Each row below holds a small network's activations on one input, seen along a few directions.
Each table varies a few parts of the input and shows all the possible inputs, shuffled.
A made-up example of a description, with smaller parts first: one of 6 places along a line, together with either a single point or one of 11 places around a ring or (one of 3 separate values, together with one of 8 places around a ring).
Shared parts are said once, and a part with two or three values counts as separate values.

Other details of the inputs shift rows strongly along two fixed directions, in all tables alike. That doesn't count.

A family of inputs:
x1: 23 28 -5 -7 19 25 -19 27 32 -26 -3 -22 39 -1
x2: 21 25 0 -8 28 26 -13 27 14 -19 8 -27 28 4
x3: 9 36 29 -20 31 0 -12 3 -7 -1 20 -4 -1 -14
x4: -3 4 21 -1 22 -10 1 12 -11 4 -7 5 -16 5
x5: 8 37 20 -18 33 -4 -13 3 10 -4 11 -12 6 -20
x6: -5 -25 -29 -3 -31 -7 17 3 2 -8 -12 4 -3 11
x7: -5 -17 -1 22 -24 9 4 -13 -12 8 0 9 -8 8
x8: -1 -16 -3 -4 9 6 -11 -12 0 5 -1 1 -3 -10
x9: 5 -47 -33 0 -16 10 2 11 12 -13 -22 9 7 11
x10: 10 -30 -28 -14 -4 19 -9 -4 11 -12 1 -7 15 -3
x11: -1 -7 15 -4 8 2 -5 -15 -21 11 11 10 -13 -9
x12: -6 -3 11 6 -6 -17 12 1 -14 8 -8 18 -20 1
x13: -11 -21 -5 9 -14 -14 14 -5 -3 3 -14 13 -19 7
x14: -9 -1 3 -2 -6 -13 1 -24 -1 9 -1 4 -7 -13
x15: 15 15 -26 -23 24 2 -11 46 47 -23 15 2 40 14
x16: -11 -21 -7 7 -12 -18 -9 -21 1 29 21 33 -3 5
x17: -19 23 33 26 -7 -17 14 -22 -32 30 5 4 -24 1
x18: -5 -9 1 -1 0 -8 10 8 -7 4 -9 1 -15 8
x19: -2 12 8 15 1 4 -2 -3 4 3 -3 -6 5 -1
x20: -8 -5 5 0 -4 -10 2 -24 -13 16 6 4 -16 -11
x21: 14 -16 -26 -13 5 12 -2 27 12 -23 -7 -9 10 10
x22: 5 -18 -21 -9 -12 5 -7 -11 18 -9 -5 1 14 -11
x23: 7 12 -2 -13 5 -3 4 21 5 -18 -1 -2 3 3
x24: 0 -20 -24 14 -29 15 5 -5 5 -2 -4 -5 10 6
x25: -6 19 10 14 -4 -3 1 -6 3 4 -3 -7 4 0
x26: -2 5 27 -4 24 -7 -5 -13 -18 16 13 -3 -16 -9
x27: -9 -1 14 21 -4 2 5 -11 -14 17 0 -3 -9 6
x28: -9 -3 20 3 5 -11 -4 -21 -12 18 3 7 -21 -11
x29: 10 -7 -10 -11 10 8 -4 25 4 -20 -4 -2 4 9
x30: -11 23 16 -3 7 -22 14 7 -15 9 -3 0 -20 1
x31: 10 4 -9 5 -2 19 -4 8 8 -9 3 -15 14 7
x32: -2 -9 3 19 2 13 -5 -4 -3 5 -4 -2 1 4
x33: 2 -2 5 -5 19 -3 3 17 -5 -2 -5 -5 -9 8
x34: -7 -6 8 2 4 -10 8 7 -6 5 -11 8 -17 5
x35: -9 -3 19 5 -4 -14 12 2 -28 13 -1 19 -31 6
x36: -5 -23 0 22 -17 13 2 -11 -17 9 0 10 -8 9
x37: 2 14 15 -10 7 -5 -3 -11 -10 4 14 4 -6 -16
x38: 12 -13 -26 5 3 29 -8 11 22 -16 -7 -23 25 10
x39: -4 -26 -5 0 -16 -3 1 -24 -12 11 6 7 -14 -3
x40: -7 -22 5 5 -13 -7 -2 -26 -8 14 1 17 -15 -8
x41: 2 -11 -16 12 -18 15 -3 -1 16 -9 -9 -3 21 2
x42: -4 -30 -37 -5 -35 0 12 4 8 -17 -16 8 4 10
x43: -15 -19 9 31 -17 0 5 -23 -12 19 -7 10 -16 7
x44: -2 23 7 7 -8 3 2 -1 -3 -4 6 -5 8 0
x45: -1 7 2 -10 -3 -9 -4 -13 4 0 1 2 4 -14
x46: -2 -26 -30 -9 -30 3 2 -21 8 -6 -2 5 7 -5
x47: 4 -21 -35 -10 -11 4 7 16 20 -20 -17 -7 11 8
x48: -15 -23 16 14 -14 -20 14 -8 -23 18 -10 25 -32 6
x49: -10 -25 -25 23 -24 4 -3 -5 17 19 10 24 18 20
x50: -6 0 1 -7 -12 -11 6 -21 -12 9 9 2 -8 -9
x51: -4 -4 8 -4 -6 -9 4 -21 -17 12 12 4 -11 -10
x52: -7 12 3 -4 2 -16 10 8 1 -2 -11 3 -9 1
x53: 0 -4 -20 -12 -7 -1 0 -13 11 -4 0 -9 9 -10
x54: 9 42 28 -18 35 -9 1 30 -9 -7 9 -9 -7 1
x55: 9 37 11 -20 25 -7 2 32 0 -12 5 -12 2 -2
x56: -1 54 39 7 18 -8 -5 6 -7 5 7 -6 5 -9
x57: 16 36 -3 -6 22 17 -8 20 25 -20 3 -30 29 0
x58: 2 -41 -27 18 -22 25 -4 -5 12 -5 -16 3 17 9
x59: 3 42 59 -9 47 -13 -13 -2 -23 16 19 3 -14 -18
x60: 0 18 16 12 -3 2 2 -4 -11 2 9 0 0 1
x61: 10 32 14 -21 33 1 -16 8 6 -4 12 -20 5 -13
x62: 8 7 -20 -16 -2 -1 3 22 24 -23 -15 -4 17 3
x63: 9 8 -26 0 -14 17 -1 9 20 -19 -1 -19 28 5
Description of these inputs: one of 3 separate values, together with either a single point or (one of 4 places along a line, together with one of 5 places around a ring).
Question: Changing only the choice among 3 separate values turns x8 into x4. The same change can be made to x3. Which row results?
Answer: x35
Question: Changing only the choice among 3 separate values turns x46 into x42. The same change can be made to x53. Which row results?
Answer: x30
Question: Change only the choice among 3 separate values in x18. List by row number the other rows that result.
Answer: x27, x61
Question: Start at x22 and move only the place on the ring of 5, one step at a time. The first step leads to x5. Which rows follow, in order?
Answer: x20, x51, x37
Question: Change only the choice among 3 separate values in x26. List by row number the other rows that result.
Answer: x33, x38
Question: Change only the place on the ring of 5 in x43. List by row number the other rows that result.
Answer: x1, x7, x27, x31

A family of inputs:
x64: 12 29 16 -25 30 -9 -4 16 -6 -5 14 -2 -7 -7
x65: -3 3 -13 3 -19 -1 9 6 -1 -1 1 5 2 6
x66: -5 -7 12 -6 6 -18 2 -3 -15 13 5 19 -19 -2
x67: 9 23 -22 -10 11 6 -6 26 34 -21 -8 -14 32 2
x68: 2 40 45 4 33 0 -3 16 -27 14 18 -3 -15 1
x69: 5 30 29 -21 30 -8 -14 -16 -1 3 23 -7 5 -21
x70: 3 7 21 10 15 1 -5 7 -11 11 6 5 -5 11
x71: -22 -14 4 24 -29 -20 17 -16 -22 28 -1 28 -21 10
x72: -5 -59 -43 -4 -29 2 2 -8 17 -8 -19 14 1 3
x73: -12 -42 -13 -1 -27 -10 14 -20 -17 7 -10 12 -25 0
x74: 16 14 -5 -4 25 20 -17 27 22 -17 -7 -15 24 3
x75: 2 -59 -45 16 -38 32 -10 -31 22 -6 -6 -4 24 2
x76: -5 29 18 4 1 -12 11 4 -13 3 1 -5 -8 -2
x77: 7 -7 -6 4 5 19 -5 12 14 -17 -11 -13 11 3
x78: -22 -21 28 12 -12 -31 17 -32 -41 33 -4 26 -52 -3
x79: 3 38 8 -7 9 4 -11 -6 18 -6 18 -16 27 -14
x80: 2 -6 6 9 0 11 3 2 -11 -2 -4 -8 -5 5
x81: 13 2 -39 -9 -9 13 1 18 38 -30 -17 -20 31 5
Question: Changing only one part turns x75 into x69. The same change can be made to x68. Which row results?
Answer: x64
Question: What do these inputs look like to the network?
Answer: one of 3 separate values, together with either a single point or one of 5 places around a ring

A family of inputs:
x82: 1 30 4 9 3 3 -2 16 11 -3 4 -6 18 6
x83: 5 18 10 -10 12 1 -3 -3 1 -6 2 -13 2 -11
x84: 6 13 10 14 14 15 -7 17 2 -2 2 -8 10 10
x85: 4 21 0 -10 8 2 -11 -7 13 0 15 -5 20 -11
x86: 8 2 4 -10 22 2 -7 16 4 -6 1 -2 1 2
x87: -13 -10 14 8 -12 -16 14 -18 -25 16 -7 8 -31 -2
x88: -16 -9 4 6 -17 -26 18 -2 -20 15 -4 25 -27 8
x89: 2 16 11 -10 11 -9 10 15 -10 -9 -6 -6 -13 -1
x90: 8 6 10 -5 18 11 -17 -8 1 3 15 -6 10 -9
x91: -4 -29 -36 -4 -26 -4 6 -1 18 -7 -12 9 8 6
x92: 2 18 1 -11 8 -6 -5 3 11 -2 7 1 11 -7
x93: 5 -32 -37 -2 -25 22 -5 -23 20 -13 -5 -13 20 -7
x94: -13 -19 23 12 -3 -19 13 -3 -36 23 -2 24 -42 11
x95: 3 -47 -31 1 -16 15 -7 -9 14 -6 -7 6 8 4
x96: 2 23 13 14 3 9 3 7 -4 -3 -2 -16 6 3
Question: Changing only one part turns x89 into x88. The same change can be made to x96. Which row results?
Answer: x82
Question: What do these inputs look like to the network?
Answer: one of 3 separate values, together with either a single point or one of 4 places along a line
Question: Change only the place on the line of 4 in x89. List by row number the other rows that result.
Answer: x83, x87, x93
Question: Which other rows agree with x95 in the choice among 3 separate values? List them by row number.
Answer: x84, x86, x90, x94
